A small network was shown many inputs. Here are its activations along a few directions, one row for each input.
In each table, some parts of the input vary, and every possible input appears once, in random order.
A made-up example of a description, with smaller parts first: ring(8) and (point or line(11) or (values(3) and line(4))).
Shared parts are said once, and a part with two or three values counts as separate values.
(in the rows, 128 means zero)

Other details of the inputs shift rows strongly along two fixed directions, in all tables alike. That doesn't count.
These rows show it; all are for the same input, with only those details redrawn:
[176 198  95  97  90 166 163 159 113  58 108  50  77 114 108 140]
[133 121 176 120 119 146 122 112 146 109 102 164 132 101 177 121]
[132 120 175 120 118 145 121 111 146 111 103 164 133 102 175 121]
[138 128 180 116 118 150 126 116 145  99  98 161 128  99 184 120]
[134 123 177 119 118 147 123 113 146 106 101 163 131 101 178 121]
[121 111 110 133 106 130 115 108 138 152 131 124 130 123  90 138]
[122 113 110 132 106 131 116 109 138 149 130 123 129 122  92 138]

Table:
x1: [118 107 107 135 106 127 112 106 138 158 134 124 132 125  85 139]
x2: [110 133 102 131 139 101 119 100 122 176 125 110 145 141 106 149]
x3: [136 116 172 127 127 144 124 113 138 116 106 161 138 100 179 132]
x4: [105 124 118 138 133  87 108 129 132 167 145 117 127 158  89 107]
x5: [110 110  83 178 165 127 132 147 100 148 153 123 170 147 109 122]
x6: [126  93 111 135 126 127 119 133 132 143 158 130 123 134  91 140]
x7: [138 108 182 113 130 145 126 137 148  90 123 172 119 112 176 112]
x8: [124 117 170 112 151 114 135 135 132 122 137 179 128 136 177 118]
x9: [124 144 179 128 144 119 122 112 132 124  94 145 146 112 190 116]
x10: [105 114  87 171 156 129 131 146 105 141 150 125 162 147 107 110]
x11: [110 129 110 129 147  87 120 126 120 171 144 120 129 161 105 132]
x12: [121  89 101 124 132 124 122 123 128 156 162 137 126 144  91 157]
x13: [179 207  98  95 115 142 180 198 100  48 136  50  63 138 111 120]
x14: [173 223 100 101 122 127 169 190  96  62 118  32  69 145 117 118]
x15: [107 109  72 169 173 125 138 138  97 157 156 130 173 156 113 140]
x16: [123 107  98 127 122 129 122 101 126 165 136 126 136 129 100 164]
x17: [110 139 116 135 124 105 112 107 130 160 121 106 138 134 100 123]
x18: [134 133 190 110 136 125 137 150 142  88 124 171 115 124 187  89]
- The inputs of x7 and x12 match in every part but one. If x1 is changed in the same way as x7 into x12, which row does it become? => x16
- What do these inputs look like to the network? => values(3) and (point or ring(5))
- Which other rows does x11 become when the values(3) part takes its other values? List them by row number. => x4, x14

Table:
x19: [110 124  93 143 110 111 114 113 132 167 139 109 138 136  69 122]
x20: [101  78 171 133 144 101  93  90 148 178 128 184 155 125 151 139]
x21: [104 118 123 135 122 114 111  97 134 167 121 138 145 132 116 128]
x22: [111  88 163 146 133 109  98 114 146 158 133 163 141 127 134 115]
x23: [146 153 138 125 117 130 129 140 121 107 118  93 113 118 126 126]
x24: [114 105 136 138 131 111 103 102 135 170 126 131 139 126 117 138]
x25: [129 125  72 147 112 140 128 142 117 132 146  93 123 136  67 137]
x26: [173 179  94 101 112 167 174 165 102  64 125  78  91 123 129 147]
x27: [125 111  68 138 118 136 129 138 120 141 163 102 122 143  58 143]
x28: [117 137  74 120 114 113 126 114 126 162 141  97 121 148  62 147]
x29: [133 147 190 135 188 115 139 156 114  95 117 158 141 134 227 100]
x30: [116  92 162 145 132 112 100 119 147 152 132 159 137 126 134 116]
x31: [147 145 171 125 126 133 128 136 133  98 107 122 121 108 165 117]
x32: [126 157  58 133  97 118 132 133 116 144 140  60 114 141  41 131]
x33: [142 151 179  99 128 142 146 144 139  72 108 156 112 118 192  98]
x34: [134 145 191 116 127 140 131 134 140  85  97 168 125 112 201  92]
x35: [128 137 148 126 120 130 127 132 139 112 116 141 124 126 146 102]
x36: [129 101 202 116 145 120 120 119 148 126 117 191 132 113 201 123]
x37: [134 159 135 103 122 131 139 123 127 108 110 126 118 127 148 130]
x38: [165 173 127  95 119 138 155 160 116  80 122  89  81 125 139 142]
x39: [148 146 110 116 125 152 146 133 120  99 120 111 123 121 136 149]
x40: [111  82 162 132 138 107 103 116 145 156 144 171 136 132 133 120]
x41: [136 137 109 139 121 149 137 135 119 111 122 106 131 113 118 131]
x42: [138 134  70 121 111 115 131 151 119 138 162  66  92 151  40 142]
x43: [131 138 145 108 125 127 141 126 135 119 122 151 120 128 151 122]
x44: [100  95 125 167 183 113 124 136 110 160 144 167 179 148 151 117]
x45: [ 94  93 160 141 134 111  98  83 150 177 115 183 164 124 151 120]
x46: [148 147 163 120 133 165 143 129 123  80  91 140 133  99 199 128]
x47: [170 185  93 100 115 167 168 155 103  65 115  70  99 120 131 152]
x48: [113 102 127 141 128 109 102 104 136 176 130 125 139 129 104 142]
x49: [164 198 105  87 107 146 172 160 110  70 119  80  79 131 127 130]
x50: [104  81 121 164 133 127 107 102 139 166 136 154 163 117 111 129]
x51: [106 106 128 126 123 112 117 118 140 153 144 154 133 140 108 113]
x52: [100 140  82 150 160  92 138 146 103 158 154 106 147 172  98 113]
x53: [142 135 130 134 124 157 138 147 127  90 121 125 124 115 142 121]
x54: [123 108  98 135 124 138 128 134 123 133 153 126 129 135  93 134]
x55: [103  82 122 138 134  96  96  95 142 195 146 145 146 140  94 151]
x56: [124 116  81 144 122 138 125 114 121 152 134 102 140 128  85 150]
x57: [154 139 164 110 134 162 153 141 127  75 111 157 123 107 199 130]
- What do these inputs look like to the network? => values(3) and (point or (values(2) and ring(6)))
- The inputs of x52 and x29 match in every part but the values(3) part. If x19 is changed in the same way as x52 into x29, which row does it become? => x31
- Which other rows does x53 become when the values(3) part takes its other values? List them by row number. => x30, x35
- Which other rows does x40 become when the values(2) part takes its other values? List them by row number. => x42

Table:
x58: [119 115 146 142 133 122 118 113 134 146 119 146 147 120 143 123]
x59: [106 112 112 149 151 107 118 135 119 154 147 133 146 155 114 110]
x60: [106 117 121 139 124 109 109 111 135 162 132 133 141 138 105 122]
x61: [137 148  98 123 127 132 144 134 112 128 132 102 122 133 112 144]
x62: [134 138  95 126 119 146 139 130 120 115 130 104 125 127 107 139]
x63: [141 133 111 125 114 134 130 139 124 122 135 102 107 129 100 136]
x64: [146 140 136 123 112 144 135 141 132 101 119 118 110 118 135 122]
x65: [120 112 148 122 134 115 125 118 138 140 136 159 134 130 141 125]
x66: [135 142 204 118 139 134 125 126 144  93  91 166 132 109 215 101]
x67: [108 107 120 145 147 110 124 139 120 148 158 137 140 149 110 110]
x68: [136 140 112 113 125 118 137 141 123 124 140 101 108 138 103 137]
x69: [112 105 122 127 131 108 120 115 135 161 147 145 135 139 105 132]
x70: [118 113 156 130 128 115 115 118 143 141 127 150 133 122 136 113]
x71: [116 106 134 134 134 139 122 109 134 134 124 155 149 120 142 129]
x72: [117 118 153 131 138 112 110 116 136 145 121 144 135 131 143 122]
x73: [142 142 131 125 122 150 135 134 127  99 113 110 124 113 138 127]
x74: [120 101 140 132 141 132 116 115 133 138 129 150 145 121 144 138]
x75: [139 146 106 133 124 126 135 135 114 129 129  93 118 129 108 141]
x76: [108 107 120 130 126 110 119 113 136 159 142 145 135 136 104 125]
x77: [121 101 140 134 139 132 117 116 133 138 130 151 144 122 145 139]
x78: [115  96 125 142 117 123 109 115 141 158 137 142 134 128 101 126]
x79: [115 105 131 136 128 103 111 116 136 162 145 136 131 134 103 128]
x80: [115 120 151 133 132 115 110 115 141 144 118 144 138 129 140 115]
x81: [152 145 103 114 115 139 142 150 119 105 135  94  99 133 106 143]
x82: [109 109 125 136 120 109 113 114 138 159 141 140 137 132 100 120]
x83: [132 134 101 141 135 136 141 161 114 111 149 110 120 142 107 121]
x84: [133 145  93 146 145 126 146 158 104 119 140 103 132 142 115 122]
x85: [139 155 131 111 130 130 141 137 124 108 119 118 115 134 145 129]
x86: [111 120 141 127 135 118 119 113 137 143 121 153 140 134 143 119]
x87: [141 141 127 114 116 148 142 138 127  99 121 127 112 122 137 126]
x88: [142 150 142 117 118 129 136 141 132 104 122 114 110 120 135 116]
x89: [143 141 127 116 115 147 142 139 127  99 122 127 112 123 138 127]
x90: [133 151 101 131 118 132 138 131 116 126 124  97 126 128 106 132]
x91: [111 102 114 146 123 130 113 108 133 153 134 136 151 125 103 132]
x92: [140 135 102 117 116 138 139 138 123 120 138 112 111 134 104 140]
x93: [142 132 110 127 113 133 130 140 125 121 135 103 107 129 101 137]
x94: [117 115 149 127 141 112 115 118 135 145 126 147 135 136 146 129]
x95: [142 142 123 115 130 151 143 134 121 100 122 120 124 119 144 139]
x96: [140 142 120 141 148 145 147 161 114  89 128 121 135 127 146 119]
x97: [110 112 115 148 125 117 117 109 128 164 133 135 150 130 107 130]
x98: [113 105 131 134 130 104 111 116 136 162 144 136 131 133 102 128]
x99: [132 125 173 121 123 146 127 127 140 102 109 164 129 108 176 111]
x100: [138 150 132 110 121 131 144 139 128 102 124 123 112 126 138 121]
x101: [147 137 134 112 124 141 138 144 126 101 125 121 108 125 140 135]
x102: [145 127 194 109 136 151 138 132 140  84 105 183 127 107 216 117]
x103: [114 109 111 140 134 116 123 111 125 168 141 140 146 135 112 142]
x104: [119 111 143 134 143 120 121 117 128 149 126 150 143 126 148 137]
x105: [142 128 197 122 142 152 129 127 137  83  97 166 136  97 217 119]
x106: [115 119 144 124 140 116 120 114 135 146 125 153 138 136 145 126]
x107: [114 105 115 142 137 112 117 114 125 168 140 134 143 136 112 144]
x108: [139 152 136 110 134 126 135 140 123 109 117 111 112 134 145 130]
x109: [138 145 128 123 121 152 137 132 124  97 113 114 127 114 138 127]
x110: [107 109 125 134 122 109 112 114 138 160 140 140 137 131 100 120]
x111: [143 142 131 127 121 149 135 135 128  98 114 111 124 113 138 128]
x112: [129 152 101 120 120 125 136 133 122 124 127 102 115 141 108 129]
x113: [142 143 133 120 110 146 137 139 129  99 119 123 113 118 134 122]
x114: [114 109 118 150 126 114 114 111 131 166 132 131 146 129 107 131]
x115: [135 150 112 124 123 118 128 136 121 128 128  92 111 138 105 133]
x116: [134 149  96 128 121 133 144 132 115 126 128 103 123 132 111 137]
x117: [138 137  96 123 123 144 139 132 118 118 135 105 123 128 109 146]
x118: [121 108 154 123 137 111 120 122 138 141 135 153 131 130 141 127]
x119: [147 150 100 123 120 145 138 142 115 104 127  80 111 123 105 143]
x120: [134 160 135 116 122 131 133 135 127 106 111 112 119 127 140 116]
x121: [133 149  96 126 122 134 143 131 114 126 127 102 123 132 110 136]
x122: [120 113 148 140 139 119 117 114 129 147 122 146 143 121 146 130]
- The inputs of x105 and x115 match in every part but one. If x96 is changed in the same way as x105 into x115, which row does it become? => x59
- The inputs of x116 and x62 match in every part but one. If x104 is changed in the same way as x116 into x62, which row does it become? => x74
- What do these inputs look like to the network? => ring(5) and (point or (values(2) and ring(6)))
- Which other rows agree with x78 in the ring(5) part? List them by row number. => x63, x64, x81, x83, x87, x89, x92, x93, x99, x101, x102, x113
- Which other rows does x103 become when the values(2) part takes its other values? List them by row number. => x61
- Which other rows does x119 become when the ring(5) part takes its other values? List them by row number. => x63, x72, x98, x122
- Which other rows agree with x79 in the ring(5) part? List them by row number. => x65, x67, x68, x69, x70, x76, x82, x88, x98, x100, x110, x118

Table:
x123: [126 132 103 127 122 112 126 135 125 143 145 103 115 143  86 130]
x124: [141 144 156 124 142 149 142 138 122  89 108 140 134 113 184 122]
x125: [144 150 154 122 139 152 146 141 121  83 106 136 131 112 184 120]
x126: [120 130  93 140 128 119 124 124 119 151 136 102 134 140  92 137]
x127: [125 133 102 128 120 112 127 135 125 143 144 103 116 143  85 128]
x128: [128 123  89 138 124 131 133 137 118 137 147 109 127 138  89 137]
x129: [142 140 163 114 135 142 140 145 130  87 117 147 119 120 176 114]
x130: [128 122  89 137 126 130 133 137 118 137 148 108 126 138  89 139]
x131: [146 144 162 111 136 144 143 149 128  80 116 141 115 120 178 115]
x132: [123 140  98 129 123 112 128 128 121 148 137 100 122 143  90 133]
x133: [ 78  17 198 143 106 109  56  32 191 222 121 241 174  97 136 136]
x134: [140 153 166 113 137 130 137 135 129  98 106 137 122 120 181 116]
x135: [123 137  92 138 126 122 128 127 118 145 133  98 131 139  93 135]
- What do these inputs look like to the network? => point or (values(2) and ring(6))
- Which other rows does x129 become when the values(2) part takes its other values? List them by row number. => x131
